Each row below holds a small network's activations on one input, seen along a few directions.
In each table, some parts of the input vary, and every possible input appears once, in random order.
Descriptions start from the smaller parts, as in this example, which fits no table here: one of 3 separate values, together with either a single point or one of 11 places around a ring or (one of 4 places along a line, together with one of 8 places around a ring).
Shared parts are said once, and a part with two or three values counts as separate values.

Table:
x1: [-21.2  38.7  -3.7  -0.6   6.8  28.8 -10.4  33.8 -50.6  51.5  44.0   2.7
 -75.2]
x2: [ 25.7 -52.8  17.9  19.2  21.2 -25.1 -21.5 -40.0  40.9 -57.9 -56.5   2.8
  20.9]
x3: [-24.4  18.8 -10.7   2.5  12.3  63.6 -17.2  22.5 -63.3  44.3  51.2  -3.9
 -41.2]
x4: [-20.7  37.6   6.5  -3.7  -2.6  30.9 -29.6  29.8 -42.5  54.3  50.3   2.2
 -66.1]
x5: [  0.1 -46.4  11.7  -9.0  -0.7 -24.6  13.4 -54.1  50.9 -45.0 -44.7  19.1
  80.1]
x6: [ 44.4 -45.7 -28.8  41.4 -15.6 -42.2  41.9  -2.4  35.5 -41.3 -79.9  -9.2
 -26.3]
x7: [ 15.1 -72.3 -10.8   1.2  31.8 -23.3  33.6 -49.6   6.1 -77.3 -24.3  -2.2
   9.8]
x8: [-30.4  55.8  22.8 -31.4 -11.7  33.3 -29.5  23.5 -41.1  55.3  55.4   9.3
  13.5]
x9: [-12.0  69.3  -8.1 -14.8 -21.0  15.3  -6.0  49.6 -22.3  57.3  48.2  -2.0
 -29.3]
x10: [ 23.3 -24.5 -11.3  15.9 -11.7 -54.8  28.5 -20.5  57.6 -49.9 -50.9  -3.6
  49.4]
x11: [ -9.3  44.1  30.8  -4.6  -5.8  35.8 -55.3  -1.0 -40.0  69.5  35.7   6.2
 -43.6]
x12: [-17.9  51.3  11.3 -25.6 -10.4  22.5  -6.6  48.0 -35.4  45.8  63.0  -3.5
  -9.7]
x13: [-22.4  37.4  -4.4 -11.1  20.1  40.4 -15.4  20.8 -68.3  42.3  54.9  -5.1
 -46.6]
x14: [ 24.7 -50.6  -0.5  -5.7  17.5 -35.8  34.5 -17.0  49.7 -65.4 -16.2 -11.4
  47.9]
x15: [ 31.4 -59.9   9.1  17.2  21.1 -34.1   6.4 -34.4  33.0 -76.6 -33.5  -5.1
   5.6]
x16: [-39.3  59.4  14.3 -31.3 -29.8  42.4 -33.1   6.0 -31.4  75.6  44.0  19.9
  18.7]
x17: [ 24.0 -65.0  -2.8  15.4  31.3 -27.4  29.4 -23.4  23.5 -74.9 -41.9 -12.7
 -16.4]
x18: [  9.3  52.7 -27.9  28.5 -36.9  17.1  -1.4  63.0 -41.4  67.0  -3.4  -7.3
 -73.4]
x19: [ 24.5 -77.1 -24.8  22.0  38.7  -2.3  17.8 -45.2  13.9 -71.2 -16.3   0.3
  24.3]
x20: [  2.0 -56.7  12.7 -12.8  16.2 -29.0  16.1 -37.0  45.0 -54.4 -28.9   2.0
  68.3]
x21: [-40.9  73.2   9.2 -17.1 -31.4  35.8 -26.0  29.1 -16.1  81.5  22.1   5.4
   2.7]
x22: [ 12.8 -24.2  -1.6   6.5  -8.4 -34.9  11.9 -46.8  58.4 -39.2 -54.0  13.2
  71.6]
x23: [-17.2  78.7  -4.4  -4.9 -29.7  14.1 -16.7  50.4 -14.7  69.4  26.5  -2.0
 -18.3]
x24: [ 18.6 -41.8  -6.7   3.0  -1.4 -46.3  35.3  -5.2  52.8 -60.9 -44.7 -15.1
  33.4]
Question: Changing only one part turns x1 into x17. The same change can be made to x4. Which row results?
Answer: x15
Question: Describe the family of inputs behind these rows.
Answer: one of 2 separate values, together with either a single point or one of 5 places along a line or one of 6 places around a ring
Question: Change only the choice among 2 separate values in x8. List by row number the other rows that result.
Answer: x20
Question: Start at x14 and move only the place on the ring of 6, one step at a time. The first step leads to x24. Which rows follow, in order?
Answer: x10, x22, x5, x20

Table:
x25: [ 24.5  -9.3 -11.0  15.9 -11.1 -17.8  21.2  -6.1  23.5 -28.7 -17.6   2.3
  15.4]
x26: [  5.2 -11.0 -11.9  14.7   2.7 -29.6  -2.7  -0.9  20.7 -40.4 -32.6  -2.7
  -6.3]
x27: [-15.3 -62.1  -3.6  -7.0  46.9  15.0  15.0 -40.4 -34.8 -79.2   3.7  -1.4
 -23.3]
x28: [  2.0  34.3  23.8 -25.5 -18.1  20.4 -37.6 -19.4 -15.8  33.7  42.6  24.2
  19.9]
x29: [ 15.0 -20.6 -14.3   8.1   9.2 -17.6  19.2   4.7  31.7 -18.9 -27.1  -4.1
  29.5]
x30: [  4.7  33.9  -3.6 -13.1 -13.8  -1.0   2.0  29.6   0.1  32.4  19.2   7.4
 -11.9]
x31: [-12.8  47.2 -12.9 -10.6 -15.4   9.6  -4.0   4.3  -5.5  31.1  16.9  10.3
  -3.3]
x32: [ -8.3 -27.8  -3.6  -0.6  -7.9 -18.9  15.4   3.3  30.6 -24.7 -15.0  -7.1
  33.6]
x33: [ -0.5  32.2 -12.4   9.9  -6.6  -1.0  -8.8  32.7 -21.6  25.4   6.9  -9.8
 -29.3]
x34: [ 16.8   7.1  -1.2  12.5   4.0  10.7   0.0  26.8 -17.9  37.7  12.9   4.8
 -58.0]
x35: [  2.0 -18.3   7.7 -17.1   9.9  -8.8  -3.3 -22.9  19.6 -22.4 -17.2   1.2
  60.5]
x36: [-29.2  31.9  17.9 -27.3  -5.0  18.8 -29.1   9.0 -16.7  30.6  22.7  -0.7
  27.9]
x37: [ 23.4 -40.3   5.2  33.1  13.1  -9.1  14.0 -11.0  12.4 -18.3 -43.4 -11.1
 -32.3]
x38: [-26.0 -20.0  -0.5  -5.5  50.4  43.0  -7.9 -15.3 -54.5  -1.2  70.7 -16.5
 -53.9]
x39: [ 11.5   2.0   2.7  24.9  -4.1  17.1  -8.7  16.9 -29.2  39.1   3.9  -7.0
 -61.7]
x40: [-11.2 -44.1  27.2 -21.5   4.9  -7.6 -24.1 -23.5  11.0 -18.6  -6.8   8.7
  53.4]
x41: [ 18.6 -33.1  -3.9  35.6  19.4 -10.3  22.5  -6.0  14.4 -17.0 -43.6 -17.6
 -19.2]
x42: [ -8.7  25.8 -14.6  -4.3 -25.6  21.9  -8.7   9.8  -2.8  42.1  35.9   8.9
  19.8]
x43: [-23.4  44.5  10.8 -16.1 -18.1  14.4  -7.7  -9.0  -3.2  35.9  25.7  20.4
  20.0]
x44: [-15.3  36.8 -16.5   1.9   0.1  12.1   7.5  18.5 -12.0  26.2  -8.0  -5.1
 -45.3]
x45: [ 11.6 -22.1   2.5  12.2  -2.5 -30.9  20.7  -1.2   7.2 -30.2 -39.4 -18.2
 -18.6]
x46: [  5.0 -22.6   0.1  -1.8 -10.7 -16.1  -0.8  -5.0  27.6 -27.1  -8.3  -3.1
  49.5]
x47: [  1.3 -11.6  11.9 -25.2 -18.0 -15.7   7.9 -22.3  25.9 -32.4 -17.4  18.2
  51.4]
x48: [  9.4  47.1   0.4   6.6  -3.8   1.4  -2.1  27.2 -10.7  24.8  15.0  -2.1
 -18.0]
Question: Describe the family of inputs behind these rows.
Answer: one of 2 separate values, together with either a single point or one of 11 places along a line
Question: Changing only the choice among 2 separate values turns x47 into x43. The same change can be made to x29. Which row results?
Answer: x30
Question: Change only the choice among 2 separate values in x41. List by row number the other rows that result.
Answer: x34
Question: Change only the choice among 2 separate values in x46. List by row number the other rows that result.
Answer: x42

Table:
x49: [ -7.8   2.8  15.2  -9.5 -25.9 -17.3   8.1  -5.0  14.6  -3.0 -26.5  -1.7
  39.3]
x50: [ 16.5 -30.3  -2.4   0.2  38.3  -0.5  -3.7 -21.8 -10.4 -30.7  10.3 -15.0
  -1.2]
x51: [ -5.1 -21.7  -9.7 -14.7  17.1   2.9   1.9  -4.8 -20.0 -10.4  21.1 -10.1
  22.2]
x52: [-19.5   9.8   6.5   2.7  -8.7  26.8 -14.1 -15.0  13.7  15.1 -21.7  10.5
  38.5]
x53: [ -2.2  25.2 -28.4  19.0  -7.4  10.8  21.2  46.5 -60.2  32.7  26.8  -7.1
 -81.9]
x54: [ 11.5 -38.3  12.3  10.2   4.2 -20.6  -1.2 -44.4  15.5 -25.7 -33.5  10.4
 -18.1]
x55: [ -0.1   2.5   0.9 -15.1 -20.6   8.5   6.3   6.3   5.2  -2.5   1.7   6.3
  44.4]
x56: [-13.5   6.9  -0.1 -12.7 -19.8  21.2   2.2  -2.5   7.7   0.8   0.9   1.5
  39.4]
x57: [ 11.7   8.9  -1.6  33.6 -23.4  31.5   4.6  39.3 -56.6  41.2  22.1  -5.0
 -90.0]
x58: [-21.8  69.9  37.8 -25.0 -17.9  24.7 -53.4  23.1 -24.0  70.7  50.7  10.1
   3.3]
x59: [ 24.9 -14.2   3.5   4.5  -2.3 -35.4  34.0   6.6  35.0 -44.6 -24.2  -5.5
   5.1]
x60: [ 27.0 -36.6   7.6  17.6  11.8 -23.3  -6.4 -21.7   6.9 -41.7 -20.5   9.4
 -15.3]
x61: [  9.9 -36.9 -10.4  -3.1  33.8 -16.8  19.2  -5.2   1.6 -42.9  15.2 -15.2
  -2.7]
x62: [  2.7  10.9 -12.9  -5.2 -21.8 -15.3  14.9  20.7  27.4 -11.5 -23.4  -8.9
  43.9]
x63: [-11.8  -3.5   1.0 -14.5 -15.6   1.3  21.4   7.9   7.6 -15.1   9.7   3.9
  37.2]
x64: [-20.1   9.2  -3.5  -3.6 -13.5  21.0  -8.6  -8.5   9.8  10.7 -18.1   3.6
  41.2]
x65: [ -4.4  10.4  16.7  22.4 -18.7  38.2  -6.5  19.1 -61.6  51.2  -2.5   0.9
 -89.3]
x66: [-23.8 -15.2   4.1 -12.3  10.3  23.4   4.2 -25.9  -9.9   5.3  10.2  13.8
  19.9]
x67: [ 23.2 -19.1  -7.5  12.6  -0.4 -43.5  16.2   3.8  34.0 -35.2 -33.8  -7.9
   3.3]
x68: [-26.5  75.9   5.3 -25.2 -10.2   9.1 -30.9  39.8 -12.4  60.6  57.6   0.5
   9.2]
x69: [-13.3  13.9  -7.2  10.9 -20.1 -10.8   3.9   3.5  27.7   7.3 -35.8   2.8
  45.9]
x70: [-23.7  59.3  35.4 -45.5 -21.8   2.0 -33.2  32.9 -17.0  58.2  54.1   2.8
   0.1]
x71: [ 25.9 -36.1   8.7   0.8  15.8 -23.1   4.8 -27.0  14.3 -43.3 -12.7   0.2
 -14.5]
x72: [ 19.2 -38.1   5.2  -7.9  21.7 -17.2   6.2 -12.3 -11.4 -41.9  12.9 -15.3
  -7.7]
x73: [ 22.9 -33.4  -4.2   4.7  11.5 -37.8  31.7  -4.8  17.8 -52.2  -2.7  -4.7
 -10.9]
x74: [-38.6  77.1  19.2 -29.2  -2.1  29.8 -49.4   9.1  -6.3  67.7  37.2  18.0
  -7.4]
x75: [ 21.3 -18.1  -5.6  12.1   7.7 -26.2  10.1 -13.3  35.5 -27.5 -35.3   1.3
   6.8]
x76: [ 13.5 -39.3   0.6   8.9  34.9  -1.8 -18.5 -20.8  -9.9 -31.0  -0.1  -1.8
  -7.6]
x77: [ -5.2 -30.1   5.9   6.7  39.3   3.0  -6.3 -42.2   2.5 -27.6  -9.3  -2.6
 -16.1]
x78: [ 12.3   9.6 -17.8  11.1 -16.6  18.9  14.0  42.6 -53.3  40.1  16.6 -12.5
 -93.2]
x79: [-17.3 -22.4   0.0  -8.0  11.8  16.8   2.3 -17.4  -6.2   5.9  17.1  -7.7
  23.1]
x80: [-22.3  66.6  10.9 -25.9 -15.6  20.0 -40.9  27.5  -3.0  72.5  55.6   7.5
   1.8]
x81: [ 16.8  -9.3 -18.9  22.6   3.9 -24.0  12.7 -14.7  40.2 -18.8 -42.5  12.8
   9.0]
x82: [ 30.6 -37.6  -0.1   6.5  19.3 -30.4  11.0  -1.7  35.4 -44.0 -18.3  -9.7
  -8.6]
x83: [ -8.0  19.4 -28.6  42.8  -2.3  35.9   1.6  38.3 -42.0  52.7  11.3  -4.3
 -93.4]
x84: [ -4.4  -9.2  -9.9  -5.3  21.0  32.0 -17.2 -35.0 -20.2   7.0   7.0   9.5
  21.5]
x85: [ -9.4  18.8 -19.4  -4.3 -21.4 -21.5  28.0  23.5  23.7  -8.0 -12.0 -13.0
  48.0]
x86: [ -8.4   8.6  -5.8  15.9 -12.9   2.0  -5.1 -16.8  31.5  -4.8 -37.9  11.9
  27.0]
x87: [ 23.6 -12.9  -6.9  22.0   3.4 -18.6  -1.4 -30.4  40.2 -18.7 -52.6  16.4
   1.6]
x88: [ -6.3  -3.2   4.0 -20.7  13.3   4.4  16.1   0.8 -23.2 -18.6  25.3  -6.2
  26.3]
Question: Describe the family of inputs behind these rows.
Answer: one of 5 places along a line, together with either one of 2 separate values or one of 6 places around a ring
Question: Changing only the place on the line of 5 turns x83 into x78. The same change can be made to x76. Which row results?
Answer: x72
Question: Change only the place on the line of 5 in x54. List by row number the other rows that result.
Answer: x60, x71, x73, x82
Question: List by row number the other rows that have the place on the line of 5 in common with x65.
Answer: x52, x54, x74, x77, x84, x86, x87

Table:
x89: [ -9.2  16.2   3.9 -26.4  16.0  13.0 -35.2  22.7 -32.1  20.1  59.9   7.5
 -28.9]
x90: [ -7.9  45.9 -16.7   1.6 -32.5  -2.5  -0.7  39.9  -6.1  41.9  36.5 -12.9
 -12.5]
x91: [  8.2 -16.7 -14.6  -9.0  -3.5 -51.9  27.0   3.2  43.7 -44.9 -20.3  -9.0
  22.0]
x92: [-12.9  60.7   6.4  -2.1   5.1  21.4 -43.4   7.4 -21.6  52.7  20.1  15.6
  14.2]
x93: [ -1.1   4.7  13.3  23.7 -14.5  22.6  -5.1  16.8 -47.7  53.3  -2.1  -8.7
 -83.4]
x94: [-10.7  37.8   9.7 -14.6  22.6  43.4 -20.7  -3.8 -26.4  44.4  41.8  10.4
  -7.7]
x95: [ -4.7  62.3   0.5 -11.7 -17.2  17.7  -8.5  34.5  -8.3  51.5  13.0   8.0
   3.8]
x96: [ 18.5 -50.0 -10.2  43.5  19.9 -11.1  20.9 -18.9   8.7 -35.0 -64.8  -4.4
 -39.4]
x97: [-22.4  15.7   5.0 -11.0 -14.2  19.1   1.6  23.1 -37.5  31.3  50.9 -27.1
 -25.4]
x98: [  3.5 -39.7   0.8  13.4  29.2 -10.4 -14.9 -40.3  34.1 -41.4 -13.9   5.4
  31.8]
x99: [ 12.2 -17.9  -7.8  12.8 -23.6 -22.6   6.6  -7.3  44.4 -30.9 -52.0  -0.2
  43.9]
x100: [ 11.8 -34.9  -6.3 -13.9  13.6 -21.3  46.3  -7.1   0.1 -62.1 -22.1 -10.1
  20.0]
x101: [ 13.1 -27.2  10.9  -8.9 -14.7 -17.6  -2.2 -36.9  41.8 -27.3 -34.2  31.6
  41.8]
x102: [  1.9 -57.0   5.0   2.3  13.7   0.2  28.4 -33.2   6.9 -53.5 -12.9  -6.1
  19.8]
Question: Describe the family of inputs behind these rows.
Answer: one of 2 separate values, together with either a single point or one of 6 places around a ring
Question: Changing only the choice among 2 separate values turns x93 into x96. The same change can be made to x89. Which row results?
Answer: x102
Question: Change only the place on the ring of 6 in x98. List by row number the other rows that result.
Answer: x91, x99, x100, x101, x102
Question: Change only the choice among 2 separate values in x95. List by row number the other rows that result.
Answer: x99
